These are the activations of a small network on made-up records, seen along a few directions, one row for each record.
Records have a field called KELU. Each example row is followed by its value.
Other fields move the rows too, some of them a lot.
(in the rows, 128 means zero)
[104 130 159  85 159 120 138 160 134 146 142 133 167 127 177 136 167 135
 176]
let
[138 118 150  98 175 141 137 145 133  85 159 110 157 122 139 102 150 146
 156]
let
[162 128  65 196  98  83  97  73  97  52 128 161  55  83 109 218  50 104
 106]
sorez
[156 127 147 173  97 105 118 126 127 127 120 156 114 149 101 122  95 127
 164]
teti
[ 95 155 105 122 132 169 160 128 141 141 164  74 148 112 106  95 143 144
 114]
dudo
[164 116 116 216  94 103 101 148  99  89 137 166  98 116 130 180  50 115
 125]
vasa
[121 111 142 127 126 152 117  99 145 127 100 135 134 200 126 150 120 109
  95]
dabam
[139 109 160   8 222 160 145 164 156 170 127  76 171 133 148  51 223 135
 139]
sorez
[188 127  97 211 115  98 106 144  88  75 143 171  67  98 127 187  34 131
 139]
vasa
[164 137 131 174 119 106 129 157 111 115 113 154 109 127 121 123  98 120
 153]
vasa
[ 72 161 136   6 206 141 166 132 170 157 123  77 158 136 159  68 183 138
 141]
sorez
[ 90 123 138  50 141 156 170 127 155 116 139  94 134 128 125  58 190 140
 126]
geko
[114 119 114 178  96  96 139  83 100 118 123 146 103 116 131 155 106 114
 105]
dudo
[136 151  95 157  99 102 124 101 116 123 108 138 106 112 112 145 127 129
 106]
papo
[149 106 163 143 129 123 130 141 148 147 106 145 122 160  89 130 119 127
 159]
galu
[164 104 107 238 112 110  90 128 112  79 124 160  81 113  90 182  49 114
 162]
galu
[153 125 171 132 123 118 138 140 142 152 108 134 128 168 100 121 116 127
 158]
papo
[140 138 103 143 130 139 112  93 118 123  83 148 112 134 128 121 138 101
 113]
dabam
[127 140 146 107 102 155 154 135 146 159  78 115 132 131 107 114 119 134
 142]
papo
[ 80 123 149  60 125 140 113 125 125 137 119 100 147 152 157  93 191 149
 112]
geko
[123 116  99 221  87 101 116  75  91  76 135 152  85 115 118 200  63 113
 102]
dudo
[122 127  87 159 119 103 157 109 111  84 105 171  89  89 118 146  98 120
 129]
let
[186 117  97 242  95  87  85 110 101  61 146 181  58  99 114 193  19 134
 156]
teti
[ 87 162 165  18 171 174 152 127 172 168 141  83 169 132 140  51 226 142
  95]
geko
[131 115  66 200 121 111 115 111 122  71 111 148  67  95  98 190  65 147
 123]
galu
[157 110 147 216  79 105  97 116 124 100 132 159 112 154 108 176  56 119
 140]
teti
[200 113  74 244  99  95  93 113  97  62 143 186  59  88 130 205  15 122
 156]
dabam

Which value of KELU does each new row have?
[ 84 155 124  18 182 160 169 151 142 151 117 103 140 150 165  91 192 157
 143]
vasa
[106 133 165  86 140 130 104 162 154 149 145 134 129 119 175 140 153 150
 174]
geko
[ 86 162  82  88 127 157 170 142 151 176 144  91 156 137 138  79 169 121
 139]
dabam
[ 66 161 134  35 180 165 158 131 161 178 123  96 170 164 140  46 190 151
 127]
teti
[138 124  67 186 100  84 134  92 109  79 116 173  55  90 120 156  72 130
 124]
teti
[145 129  85 158 106 121 119  85 109 111 104 164  96 115 124 143 113  98
 112]
dabam
[ 77 144  87 111  96 152 130 125 112 139 141 128 101 121 116 113 137 113
 152]
geko
[103 159 103  70 129 150 146 118 148 152 124 107 161 149 147 127 202 142
 144]
dabam
[103 133 125  96 133 118 119 120 129  99 134  74 139 144 167 151 161 167
 122]
papo
[ 93 162 120  71 162 162 123 105 139 156 153 115 164 163 127 108 165 149
  97]
teti
[127 109 167  64 149 148 142 165 165 165 150  87 194 147 164  62 205 137
 136]
dabam
[164 112 126 205  96  75 101 125 113 108 132 177  87  96 147 157  67 128
 139]
teti
[ 96 122 137  91 121 158 138 116 105 177 140  74 166 132 149  62 182 129
  94]
dudo
[124 144 133 116 107 124 147  94 132 135 110 128 112 155  97 134 150 111
 114]
papo
[114 134 127 131 119 108 148 130 119 122 111 130 119 144 148 126 147 106
  91]
vasa
[110 128 147  89 134 146 162 111 144 145  89 126 114 172  94 105 140 118
 125]
papo
[103 127 146  99 129 148 170 112 138 126  84 148 130 161  92 110 141 113
 128]
let
[122 125 123 132 111 128 140  96 137 132 104 134 108 149  87 143 149 111
 116]
galu
